Each row below holds a small network's activations on one input, seen along a few directions.
In each table, some parts of the input vary, and every possible input appears once, in random order.
Descriptions start from the smaller parts, as in this example, which fits no table here: one of 5 places around a ring, together with either a single point or one of 11 places around a ring or (one of 2 separate values, together with one of 6 places along a line).
Shared parts are said once, and a part with two or three values counts as separate values.

A family of inputs:
row 1: [-32  37  31  64  20  42 -50 -23  20  25  48  -8 -24 -35  47]
row 2: [ 12 -18 -12 -15   0   4  23   5  -9 -19  -7  17   5   1  -2]
row 3: [-10  49  37  44 -11 -41  18  10   9  27  51  -1 -24  41  -5]
row 4: [ 15   0   5  11  -4 -12  48  18  -8 -22  27  30 -14   9  -3]
row 5: [  7 -52 -40 -60   8  21 -22  -8  -6 -23 -70 -10  35 -26  -7]
row 6: [  6 -19 -10 -17   4  -6  17   2  -9 -26  -6  18  11  -1   4]
row 7: [ 17 -33 -28 -35   1  18   1   4  -4 -15 -42  -5  12 -17 -13]
row 8: [-15  44  46  41  -7 -46  12  -7  -1  20  51   8 -10  47   7]
row 9: [-38  36  33  62  24  31 -55 -26  19  18  49  -6 -18 -38  54]
row 10: [ 10  -1   5   8  -3 -11  47  13 -12 -23  28  35  -8  15   2]
row 11: [-21  61  45  37 -15 -40 -40 -28   0  59  43 -28  -3  43   8]
row 12: [ 12 -51 -43 -58   4  32 -17  -5  -6 -17 -72 -11  29 -24 -13]
row 13: [  4  -2   7   7   1 -22  42  10 -12 -29  30  36  -2  12   8]
row 14: [  7 -70 -54 -80  10  33 -35 -11  -5 -26 -99 -19  46 -39 -13]
row 15: [ 11 -65 -63 -78   5  39 -28   6   5 -19 -99 -29  32 -46 -26]
row 16: [ 11 -30 -34 -37   2  13   1  13   2 -16 -40  -8  10 -20 -14]
row 17: [  13  -69  -57  -78    6   44  -29   -8   -5  -19 -101  -20   40  -36
  -19]
row 18: [-17  66  36  40 -19 -35 -35 -11  10  65  43 -36 -17  36  -4]
row 19: [-16  63  43  39 -19 -30 -36 -25   0  65  41 -29  -9  46   2]
row 20: [  18  -68  -56  -76    4   44  -28   -3   -2  -18 -101  -25   34  -42
  -25]
row 21: [  2  20  26  32  -5 -27  52  12  -9 -11  50  36 -17  34   3]
row 22: [-33  40  23  65  20  37 -49  -9  30  25  49 -16 -31 -45  41]
row 23: [  1  23  20  32  -6 -32  52  26   1 -11  51  28 -25  24  -4]
row 24: [ -3  19  29  30  -2 -37  46   9  -9 -17  51  37 -11  31   9]
row 25: [  9   2  -1   9  -3 -17  48  27  -2 -23  29  27 -15   6  -4]
row 26: [  7 -35 -26 -39   7   8  -5  -4  -8 -23 -40   1  23 -14  -1]
row 27: [  8  21  26  34  -7 -27  53  18  -5 -10  49  32 -23  28  -3]
row 28: [-27  38  30  67  19  42 -49 -18  23  26  47 -13 -29 -41  42]
row 29: [ 11 -47 -49 -57   4  26 -16   9   4 -16 -71 -20  21 -33 -20]
row 30: [-11  64  43  41 -20 -30 -34 -20   3  66  41 -34 -15  40  -3]
row 31: [ -9  45  44  43 -10 -36  17  -4   0  27  49   7 -16  51   1]
row 32: [ 18 -50 -43 -55   3  31 -15   0  -3 -16 -73 -17  23 -29 -19]
row 33: [ 10 -14 -19 -15   0  -1  23  19   0 -19  -6   8  -3  -8  -8]
row 34: [ 17 -17 -12 -13  -2   4  24  10  -6 -18  -8  12  -1  -4  -8]
row 35: [ -4  47  44  45 -12 -36  18   1   3  28  49   2 -22  45  -5]
row 36: [ 12 -34 -28 -37   3  19   0  -1  -7 -17 -41   1  18 -11  -8]
Changing only one part turns row 36 into row 7. The same change can be made to row 12. Which row results? -> row 32
What do these inputs look like to the network? -> one of 4 places along a line, together with either a single point or one of 8 places along a line
List by row number the other rows that have the place on the line of 4 in common with row 15. -> row 3, row 16, row 18, row 22, row 23, row 25, row 29, row 33
Change only the place on the line of 4 in row 1. List by row number the other rows that result. -> row 9, row 22, row 28
Change only the place on the line of 8 in row 5. List by row number the other rows that result. -> row 6, row 8, row 11, row 13, row 14, row 24, row 26

A family of inputs:
row 37: [-18  28  14  52 -16   7  32  55  25  27  23   2 -49   1 -50]
row 38: [ -3  39  21  15  -7 -71 -10  18  27  -1  62 -32 -18 -33  19]
row 39: [ 45   9 -26 -27 -37  22  59   0 -31  26  16  19  -5  64 -10]
row 40: [-40  -8   5  -8  -6  56 -83 -28  25  63 -63 -55  18 -11 -13]
row 41: [ 73 -74 -82 -68   3  81  17  11 -25 -44 -66   3   6 -71 -18]
row 42: [ 13   1  53  12  11 -56  -3 -44 -29  -6 -26  10  27  65 -10]
row 43: [ 65  13  27   7 -30   3  -6 -62 -69  28   9  11   7  41  -6]
row 44: [  19  -84  -57  -60   37   20   20   27   15  -79 -107    5   22  -46
  -20]
row 45: [ 19 -82 -78 -97   8 -16   5  32  -6 -77 -61  10  39 -74  -9]
row 46: [ 20  -9  71  22 -21  -8   4 -50 -36  20 -19  18  16  47 -26]
row 47: [  9  24  63  58  -7  13   4  13  44  26  27 -24 -46 -22  -8]
row 48: [-52   2  29  54  60  15   1 -19  13 -46  33  52   6  -6  72]
row 49: [  0  12   2  46  21  73  -5 -38 -26 -15  71  53 -17 -29  73]
row 50: [-30  40 -28   9 -16 -77  16  60   8   0  59  -6 -23 -10 -23]
row 51: [-48   3 -13 -19  27   7 -88 -23  32  39 -71 -62  28   6   4]
row 52: [-45  -8  47  60  29  63   6 -24   5 -21  41  59  -8 -23  54]
row 53: [ -50   11  -34  -58   -4  -28 -100  -20   10   35  -28  -59   45  -23
   15]
row 54: [  9   5  32 -25 -21 -91 -16 -39 -54 -10  18  10  42  39   2]
row 55: [-55   7   7  18  27 -19 -11 -15 -11 -50  76  52  23 -34  83]
row 56: [ 26  48 -31  38 -25  17  22  43  -8  34  52  -5 -58  -5 -30]
row 57: [-25  38  -5  44  16 -41  27  58  33   3  16  -5 -38  19 -35]
row 58: [ -6  -2   0 -21   3 -36  61  16  10  -9 -19  18  14  88 -16]
row 59: [  6  15 -41 -23 -14  68 -93 -42  -4  69 -32 -62  13 -17   4]
row 60: [-10   0 -21 -58 -29 -71  48  20 -15 -11  25  19  29  62  -4]
row 61: [ 26 -94 -37 -53   8  69  27  23   4 -54 -99   8  11 -64 -36]
row 62: [  1 -12  19 -12 -29  12  69  11   1  17 -13  25   3  70 -31]
row 63: [ 53  45  18  44 -16  23  -5   0  12  32  56 -32 -55 -28  12]
row 64: [  1  34  43  50  26 -36   1  16  52   2  19 -32 -34  -4   8]
What do these inputs look like to the network? -> one of 4 places along a line, together with either one of 2 separate values or one of 5 places around a ring
Changing only the place on the line of 4 turns row 44 into row 61. The same change can be made to row 57. Which row results? -> row 37
Change only the choice among 2 separate values in row 40. List by row number the other rows that result. -> row 61

A family of inputs:
row 65: [ 10 -30 -42 -65  -8 -36   9  17  -7 -19 -46  -8  28  11 -27]
row 66: [ 27 -31 -42 -27  -4  48   5  15  -3 -11 -35  -8  -7 -41 -16]
row 67: [  8  33  41  27 -22 -27  16  -9  -9  37  22   1 -12  59 -21]
row 68: [-19 -14 -12 -19  17  44 -99 -40  13  24 -52 -51  24 -53  20]
row 69: [ 24 -33 -20 -47 -12  11   5  -9 -13   5 -66 -15  24  23 -33]
row 70: [-47  55  35  52   9  14 -82 -38  18  58  38 -36  -7  -7  39]
row 71: [ -4  14  36  38  11 -22  38 -14 -22 -29  58  53  -2  25  35]
row 72: [  8 -56 -19 -39  14  18  25 -11 -23 -57 -26  45  32 -14  19]
row 73: [ -6  35  21  10 -20 -73  25  14  -5  11  42   0  -4  44 -13]
row 74: [ -2 -39 -36 -21  17  25  12  32  19 -35 -37   3  -2 -45 -12]
row 75: [ 15  36  15  44 -11  11  18  13   6  21  54   4 -39   1   1]
row 76: [-15  30  23  49   9 -13  28  29  26  -5  49  10 -36  -4   9]
Changing only one part turns row 68 into row 70. The same change can be made to row 74. Which row results? -> row 76
What do these inputs look like to the network? -> one of 2 separate values, together with either a single point or one of 5 places around a ring
Change only the choice among 2 separate values in row 66. List by row number the other rows that result. -> row 75

A family of inputs:
row 77: [ -5 -18 -35 -43   4  47 -96 -34  10  36 -75 -66  26 -38   1]
row 78: [ 21 -44 -49 -51  -3   0  43  41   4 -33 -45   8   6  -9 -34]
row 79: [ 25 -40 -44 -65 -14 -17  35  16 -19 -25 -46   7  26  14 -31]
row 80: [-15  62  43  47 -18 -28 -14 -13  -1  53  58 -10 -20  44   5]
row 81: [ 13  -2  -6   1  -4  -7  26  26  10  -5  -5   0 -16  -1 -23]
row 82: [ 18 -51 -45 -47   6  15  40  25 -11 -56 -27  32  12 -25  -5]
row 83: [-12  10  27  14   5 -27   0 -15  -6  -6  22  14   8  18  18]
row 84: [-31  49  55  55   3 -22 -14 -27   3  28  61  12  -7  37  33]
row 85: [ -6  43  29  27 -16 -32  -9  -7  -3  35  41 -12 -11  33  -2]
row 86: [-11  41  23  45  -5 -13   4  16  18  25  40 -13 -32   9  -6]
row 87: [-11  33  24  48   7   1   2  -1   6   4  59  10 -23  -7  27]
row 88: [  0  21   8  23  -4 -14  12  22  15   9  19  -9 -24   1 -13]
row 89: [ 26 -28 -20 -21  -5   8  44  29   3 -19 -30   9  -7   3 -35]
row 90: [ -1  13  10  27   8   0  10   5   2 -12  38  14 -16 -15  19]
row 91: [ 11 -38  -3 -28   3  -5  33  -7 -22 -35 -29  30  24  19  -4]
row 92: [-19  52  38  69   6   7  -2  -7   9  23  76  12 -31   4  35]
row 93: [ 23 -36 -18 -17   5  22  41  13 -12 -41 -12  32  -1 -13  -3]
row 94: [-10 -22 -32 -29  10  65 -82 -10  31  29 -72 -66   8 -66  -5]
row 95: [ 18   1   0 -15 -15 -26  15   3 -12   4  -5  -1   5  22 -18]
row 96: [-15 -32 -34 -21  19  78 -86 -27  14   8 -54 -37  17 -83  21]
row 97: [  0 -12  12  -7   4 -20  15 -11 -13 -21  -3  22  15  16   8]
row 98: [ 11 -10  -4   5   7   7  24   9  -4 -26  13  23 -10 -17   9]
row 99: [-22  30  41  35   5 -27  -9 -21  -1  10  43  10   1  26  25]
row 100: [  5  24  14   6 -15 -33   0  -1  -7  19  20  -9  -3  24  -9]
row 101: [-25 -30 -22 -32  26  53 -99 -46   5  14 -71 -39  40 -47  21]
row 102: [-20  60  37  66  -7  -8  -1  10  20  43  56 -11 -40  20   2]
row 103: [  5 -52 -31 -58   5 -13  32   4 -21 -51 -44  28  36   6  -6]
row 104: [ 30 -25 -15 -36 -16 -10  34   6 -20 -11 -30   8  14  26 -30]
What do these inputs look like to the network? -> one of 4 separate values, together with either a single point or one of 6 places along a line
Changing only the choice among 4 separate values turns row 91 into row 89. The same change can be made to row 101. Which row results? -> row 94
A walk changes only the place on the line of 6. It starts at row 102 and steps to row 86. List the rest of the walk in order. -> row 88, row 81, row 89, row 78

A family of inputs:
row 105: [ 48 -78 -66 -82  -7  24  50  31 -16 -51 -83  13  20 -20 -44]
row 106: [ -2 -34   3 -71  -8 -42 -30 -61 -46  -3 -59   3  78  57   3]
row 107: [-38 115  83 107 -14 -25 -52 -27  21  97 101 -36 -44  45  24]
row 108: [  9 -11   5  11   7 -18  71  26  -8 -49  34  52 -11   9   7]
row 109: [-33  86  63  85  -4  -7 -55 -27  20  75  72 -33 -33  20  25]
row 110: [  3  86  69  75 -33 -99  85  27 -11  24 124  37 -44  97 -12]
row 111: [-30  54  42  62   7  13 -58 -26  20  50  44 -28 -22  -8  29]
row 112: [  7  56  50  53 -22 -77  79  25 -11   3  92  40 -33  73  -9]
row 113: [-28 -14  -9  16  33  66 -60 -20  19  -9  -9 -10   1 -75  44]
row 114: [-29  20  18  40  20  39 -59 -23  20  20  18 -19 -11 -42  37]
row 115: [  45  -66  -59 -107  -29  -25   38   29  -16  -15 -112  -20   37   32
  -82]
row 116: [-14 -39 -38 -20  29  77 -63 -15  16 -15 -46 -19  12 -87  29]
row 117: [  7 -45 -57 -61   6  57 -69 -11  11  10 -89 -53  25 -61 -12]
row 118: [ 27 -74 -51 -43  18  40  59  29 -11 -81 -36  50   8 -46   0]
row 119: [ 10 -47 -22 -11  22  17  67  27  -7 -77   4  61   0 -28  16]
row 120: [  9  24  28  32  -9 -50  75  25 -10 -21  62  44 -22  44  -3]
row 121: [   8  -34  -56  -88  -16   11  -76  -10    8   41 -117  -83   40  -11
  -50]
What do these inputs look like to the network? -> either a single point or (one of 2 separate values, together with one of 8 places along a line)
Change only the choice among 2 separate values in row 113. List by row number the other rows that result. -> row 119
A walk changes only the place on the line of 8. It starts at row 107 and steps to row 109. List the rest of the walk in order. -> row 111, row 114, row 113, row 116, row 117, row 121

A family of inputs:
row 122: [ -1  44  23  48 -12 -45  53  45  16   3  70  12 -43  17 -14]
row 123: [ 24 -47 -58 -54  -3  -5  56  53   2 -47 -42  13   0 -19 -37]
row 124: [  3  30  49  54   3 -39  65  -3 -23 -28  88  66 -18  43  31]
row 125: [-24 -23  12  40  44  64  -7 -21  -1 -51  29  51  -3 -62  67]
row 126: [-26  57  48  16 -20 -71 -33 -36 -11  60  26 -26  19  84  -2]
row 127: [ -39    8    7   -4   15   25 -110  -57    5   37  -22  -42   32  -29
   38]
row 128: [ 24 -65 -23 -47   7   2  71   5 -32 -76 -21  66  30   6   6]
row 129: [  8 -37 -17 -81 -15 -39 -31 -30 -23   6 -84 -29  60  38 -29]
row 130: [ 42 -33 -43 -59 -24   7  11  18  -7  12 -74 -29  10  13 -63]
row 131: [-18  -6 -20  30  34  59 -21  25  41 -21  11  -6 -31 -87  30]
row 132: [  9  59  34  38 -35 -28  10  11   9  66  35 -28 -35  54 -35]
row 133: [ -3  11 -11  19   6  72 -63 -11  26  41 -16 -49 -21 -56   8]
What do these inputs look like to the network? -> one of 3 separate values, together with one of 4 places along a line
Changing only the choice among 3 separate values turns row 133 into row 132. The same change can be made to row 125. Which row results? -> row 124
